W = [[136, 118, 131, 116, 107, 117, 125, 117, 131], [137, 115, 131, 115, 105, 119, 125, 118, 130], [135, 112, 130, 115, 106, 128, 121, 124, 130], [136, 119, 131, 116, 107, 117, 125, 117, 130], [134, 113, 129, 116, 107, 130, 119, 126, 131], [134, 114, 128, 116, 108, 130, 119, 126, 131], [135, 112, 128, 116, 107, 132, 119, 127, 132], [135, 113, 128, 116, 107, 132, 119, 127, 131], [137, 116, 131, 115, 105, 119, 125, 118, 130]]
Rows and columns are counted from 1.
(1, 1)	136
(5, 8)	126
(4, 4)	116
(2, 2)	115
(2, 4)	115
(6, 5)	108
(5, 1)	134
(3, 5)	106
(4, 3)	131
(3, 7)	121
(1, 8)	117
(9, 5)	105
(6, 8)	126
(8, 8)	127
(6, 3)	128
(8, 5)	107
(1, 7)	125
(8, 7)	119
(6, 7)	119
(7, 5)	107
(6, 6)	130
(7, 9)	132
(3, 6)	128
(7, 2)	112
(1, 2)	118
(1, 4)	116
(5, 7)	119
(7, 4)	116
(6, 9)	131
(5, 2)	113
(4, 9)	130
(3, 4)	115

m =
[[144 132 140 148 132 132 136 135 143 142 142 132 137 136 134]
 [122 127 135 124 145 118 121 130 131 117 117 137 131 124 115]
 [122 136 124 128 126 128 140 123 136 133 135 140 140 150 140]
 [121 130 119 147 131 116 126 138 134 130 127 128 135 140 135]
 [127 126 122 103 126 139 115 123 114 118 128 120 113 114 118]
 [137 128 127 140 126 127 130 133 142 130 132 131 130 133 134]
 [135 124 140 115 135 134 119 130 131 126 127 124 127 115 117]]
Indices start at 1.
(1, 1) -> 144
(1, 13) -> 137
(7, 10) -> 126
(3, 5) -> 126
(2, 5) -> 145
(1, 6) -> 132
(3, 9) -> 136
(4, 4) -> 147
(1, 5) -> 132
(4, 15) -> 135
(3, 12) -> 140
(1, 14) -> 136
(5, 15) -> 118
(7, 1) -> 135
(2, 1) -> 122
(7, 11) -> 127
(2, 3) -> 135
(3, 14) -> 150
(5, 8) -> 123
(7, 14) -> 115
(5, 1) -> 127
(7, 7) -> 119
(7, 3) -> 140
(6, 4) -> 140
(3, 3) -> 124
(2, 15) -> 115
(3, 11) -> 135
(3, 10) -> 133
(6, 7) -> 130
(5, 13) -> 113
(5, 9) -> 114
(4, 5) -> 131
(1, 4) -> 148
(4, 14) -> 140
(6, 8) -> 133
(7, 6) -> 134

a =
[[126 132 113 144 130 107 152 133]
 [126 132 132 128 131 121 119 132]
 [132 120 129 126 115 132 133 122]
 [136 143 128 120 142 137 113 140]
 [135 120 138 110 117 140 104 123]
 [133 132 134 126 135 117 115 139]
 [124 130 133 125 130 123 121 129]]
Indices start at 1.
(1, 1)	126
(2, 7)	119
(2, 3)	132
(5, 8)	123
(7, 8)	129
(2, 1)	126
(6, 7)	115
(2, 6)	121
(1, 4)	144
(2, 4)	128
(6, 1)	133
(3, 4)	126
(7, 5)	130
(5, 6)	140
(6, 5)	135
(7, 7)	121
(1, 8)	133
(6, 3)	134

A =
[[131 104 124 130 126 136 148 112 129 120]
 [133 131 125 117 130 130 120 128 149 129]
 [126 127 129 128 129 128 127 129 126 127]
 [126 126 127 129 125 128 130 129 127 128]
 [129 129 142 127 122 128 127 135 124 153]]
Rows and columns are counted from 1.
row 1 col 1	131
row 3 col 8	129
row 1 col 5	126
row 3 col 7	127
row 5 col 5	122
row 5 col 9	124
row 5 col 4	127
row 3 col 9	126
row 2 col 5	130
row 2 col 2	131
row 4 col 4	129
row 3 col 2	127
row 2 col 3	125
row 5 col 7	127
row 4 col 9	127
row 4 col 10	128
row 4 col 2	126

data =
[[111 113 136 119 124 120 106]
 [131 127 136 119 126 105 129]
 [141 103 135 127 130 127 141]]
Rows and columns are counted from 1.
(1, 1) -> 111
(2, 3) -> 136
(2, 2) -> 127
(1, 5) -> 124
(2, 1) -> 131
(2, 4) -> 119
(1, 4) -> 119

grid =
[[135 154 131 118 123 129 138 127 110 132 152 124 147 108 127]
 [121 124 131 132 126 126 141 103 132 136 127 143 132 122 141]
 [125 131 131 129 124 128 140 110 127 137 135 139 136 119 138]
 [122 121 125 137 141 128 129 112 146 127 127 141 129 130 137]
 [135 151 132 118 118 128 138 124 111 132 151 124 147 108 128]
 [133 141 129 126 128 127 131 126 125 129 146 128 142 117 129]
 [135 151 133 118 119 127 137 127 111 132 154 125 148 107 126]
 [122 119 126 138 140 128 129 111 146 127 127 142 129 130 141]
 [122 123 130 133 126 128 141 102 134 137 126 144 130 124 142]
 [125 118 125 140 147 126 119 118 153 122 128 139 129 134 133]
 [123 123 130 133 126 129 142 103 133 137 126 145 130 122 145]
 [136 152 133 117 119 128 139 121 110 132 152 121 147 106 130]
 [136 151 132 119 119 125 136 127 113 132 152 124 146 110 127]
 [129 132 127 132 136 129 126 122 135 124 138 130 135 124 131]
 [122 115 125 140 143 127 123 116 151 123 128 137 128 133 134]]
Rows and columns are counted from 1.
(1, 1) => 135
(11, 8) => 103
(5, 1) => 135
(7, 5) => 119
(3, 3) => 131
(10, 13) => 129
(6, 11) => 146
(14, 14) => 124
(4, 12) => 141
(15, 6) => 127
(7, 14) => 107
(9, 11) => 126
(10, 15) => 133
(1, 8) => 127
(15, 11) => 128
(7, 7) => 137
(12, 2) => 152
(11, 2) => 123
(8, 4) => 138
(5, 6) => 128
(1, 4) => 118
(6, 13) => 142
(5, 12) => 124
(10, 12) => 139
(13, 11) => 152
(13, 8) => 127
(3, 10) => 137
(14, 7) => 126
(4, 9) => 146
(1, 6) => 129
(3, 4) => 129
(6, 2) => 141
(2, 13) => 132
(10, 3) => 125
(9, 4) => 133
(7, 13) => 148
(14, 8) => 122
